Each row below holds a small network's activations on one input, seen along a few directions.
In each table, some parts of the input vary, and every possible input appears once, in random order.
Descriptions start from the smaller parts, as in this example, which fits no table here: one of 2 separate values, together with either a single point or one of 9 places around a ring or (one of 4 places along a line, together with one of 5 places around a ring).
Shared parts are said once, and a part with two or three values counts as separate values.

Other details of the inputs vary at random and push rows far along three fixed directions, the same in every table; ignore that.
These rows show it; all are for the same input, with only those details redrawn:
[  4  -5  -4  10  25  10 -19 -27  -2  -8  -5]
[  3  17   6  -3  52  -4 -16   3  60  41 -22]
[ -1 105  23   6  42 -54 -22  40  12 -43  51]
[ 22  17  39  -9 -53  22 -35   1 -82 -23  20]
[ 14  43  38 -19   4  -2 -27  31  18  43  -6]
[ 25  -1  49 -35 -27  34 -31  22  11  92 -41]
[-13   6 -39  32  96 -19  -7 -39  56 -28  -1]

Rows:
row 1: [-18  58  -5  20 -42 -40  16  25 -84 -88  71]
row 2: [ 15  33  35  -6 -42   6  -4   7 -62 -89  25]
row 3: [-15   8   3 -26 -17 -13  24  56  55 105 -29]
row 4: [-25 -34 -39  18  -5   6  23 -12  -4  27 -14]
row 5: [ 15 -83   4 -22 -54  64 -22 -25 -32  78 -46]
row 6: [ 45 -98   5   7  21   3  24 -67  35  13  -5]
row 7: [ -5 -22 -14  -2   4   7  16  -9  15 -27 -10]
row 8: [   8 -103  -29    3  -46   57  -15  -64  -69   -9  -13]
row 9: [-16  89  12  -9  25 -55  15  72  50 -14  30]
row 10: [  8  66  53 -32 -42 -11  -1  74   0  20   6]
row 11: [  4  -5  -4  10  25  10 -19 -27  -2  -8  -5]
row 12: [-32  -6 -70  34  87 -37   6 -27  56 -22  20]
row 13: [-16 -36 -32  33  31  20  18 -48   9  -1 -34]
row 14: [ 12  87  65 -21 -36 -17  -2  63 -14  19   6]
row 15: [  0 -70 -14 -17 -69  36  13 -12 -46  -9 -10]
row 16: [-35 -10 -59  19  70 -29  32  -4  82  -9  -8]
row 17: [ 16  30  41  -3 -44  18  -9   4 -65 -65  12]
row 18: [-21  -9 -39  36  42  -9  25 -36  12 -40  -3]
row 19: [ 13  14  27 -31 -12   2 -20  34  23  57  -9]
row 20: [-11 -33 -15  17 -48  26  13 -22 -68  -7  -5]
row 21: [-20  18 -13  13  41 -13  21  13  59  49 -28]
row 22: [ 12  -9   4   5 -18  13 -23 -29 -59 -55  23]
row 23: [  2 -13   3 -12  12  12  11   1  40   4 -30]
row 24: [ -3  20  11 -22 -24 -13  14  41  11  -8   8]
row 25: [-29 -41 -75  33  30 -15   3 -44 -17 -51  34]
row 26: [ 11  28  48 -17 -13  20   1  28  25  85 -53]
row 27: [ 54 -78  35 -32  17  -6  25 -15  97  93 -29]
row 28: [-12  -5 -32   6   6 -21  -5  -3 -13 -30  37]
row 29: [  2 -79 -21 -17 -73  36 -12 -18 -66  19   4]
row 30: [-11  29 -23  25  37 -26 -12 -13 -13 -60  40]
row 31: [-22  24 -26  27  21 -29  24  -5  -6 -47  23]
row 32: [ 16  53  59 -30 -50   4  -6  57 -19   6   1]
Question: The inputs of row 9 and row 24 match in every part but one. If row 21 is changed in the same way as row 9 into row 24, which row does it become?
Answer: row 31
Question: What is each input in this table made of?
Answer: one of 2 separate values, together with either a single point or (one of 3 separate values, together with one of 5 places along a line)
Question: Change only the choice among 2 separate values in row 3. List by row number the other rows that result.
Answer: row 4
Question: Change only the choice among 2 separate values in row 30. List by row number the other rows that result.
Answer: row 19

Rows:
row 33: [ 12  53  41 -14  12 -21  -7  39  37  68  -8]
row 34: [ -7 -20 -33  15  62   0  -2 -45  40 -30 -16]
row 35: [-12  36  14 -26 -24 -23  23  65  34  44  -5]
row 36: [  6 -79 -16  -6  -1  56  -9 -62   1  39 -65]
row 37: [ -4  49   7  12  66 -32  12  22  73  -6   1]
row 38: [ -7 -42  -8 -31 -30  17  14  27  37  78 -36]
row 39: [ 18 115  68 -19 -31 -48 -20  74 -32  -1  57]
row 40: [  9  11  22 -21 -78 -13   2  41 -64 -18  49]
row 41: [ 27   4  43 -18 -46  16 -24  12 -43  27   8]
row 42: [ 19  31  32  -5  -8 -12 -16  16 -16  -5  26]
row 43: [ -6   5   6 -28 -23 -11  15  52  35  44  -4]
row 44: [ -4 -35 -23  24  39  17   9 -43  22 -17 -24]
row 45: [ -4 -78 -37   6 -40  19  10 -37 -49 -21  12]
row 46: [ -6 -27 -34   3  60   2 -10 -39  50  -8 -20]
row 47: [ 15   5  37  -9 -13  20   3  15  13  38 -31]
row 48: [ 19  -7  21   1 -25  16 -12  -5 -41 -51  21]
row 49: [ -7  19 -33  25  92 -45  -5 -19  61 -33  30]
row 50: [ -4  24  -9 -13  84 -26  -7  12 112  33 -23]
row 51: [-14 -21 -23  13 -54  -1  22 -16 -76 -40  24]
row 52: [ 29 -88  20 -13 -30  67 -12 -42  -6  85 -64]
row 53: [ 18  13  37 -30 -49  21 -27  12 -43  11  -6]
row 54: [   1   37    5   23  -27   -6  -10  -27 -102 -121   50]
row 55: [ 19 -61  14 -16 -41  61 -16 -41 -37  26 -48]
row 56: [-15 -15 -32  10   8 -23  22  -4  11   6  13]
row 57: [ 12  93  51 -12   4 -38  -5  67  17 -20  36]
row 58: [-39 -23 -77  39  84 -38  47 -35  74 -19  -5]
row 59: [  1 -36 -18  19  28  17   2 -40   9 -28 -12]
row 60: [-23  -6 -22 -15  11 -12  29  29  67  63 -33]
row 61: [ 27 -58  11  -4 -27  37 -21 -37 -37   4  -5]
row 62: [ -4 -43 -19   4 -25   2  20 -13 -17   9   4]
row 63: [ 36 -24  60 -41 -77  49 -24  25 -34  56 -25]
row 64: [  9  53  22  24 -16 -24  -8  -2 -75 -81  60]
row 65: [  9  65  52 -23   9 -14   2  64  61  74 -25]
row 66: [-60  75 -60  45  31 -41  -2  23 -36 -82  57]
row 67: [-56  16 -70  42  47  -8   4  -1   8 -32   7]
row 68: [-14 -41 -49  41  24  20   0 -89 -54 -91   0]
Question: What is each input in this table made of?
Answer: one of 2 separate values, together with either a single point or one of 5 places around a ring or (one of 3 separate values, together with one of 4 places along a line)
Question: Change only the choice among 2 separate values in row 49. List by row number the other rows that result.
Answer: row 61
Question: Change only the place on the ring of 5 in row 43. List by row number the other rows that result.
Answer: row 35, row 40, row 58, row 62
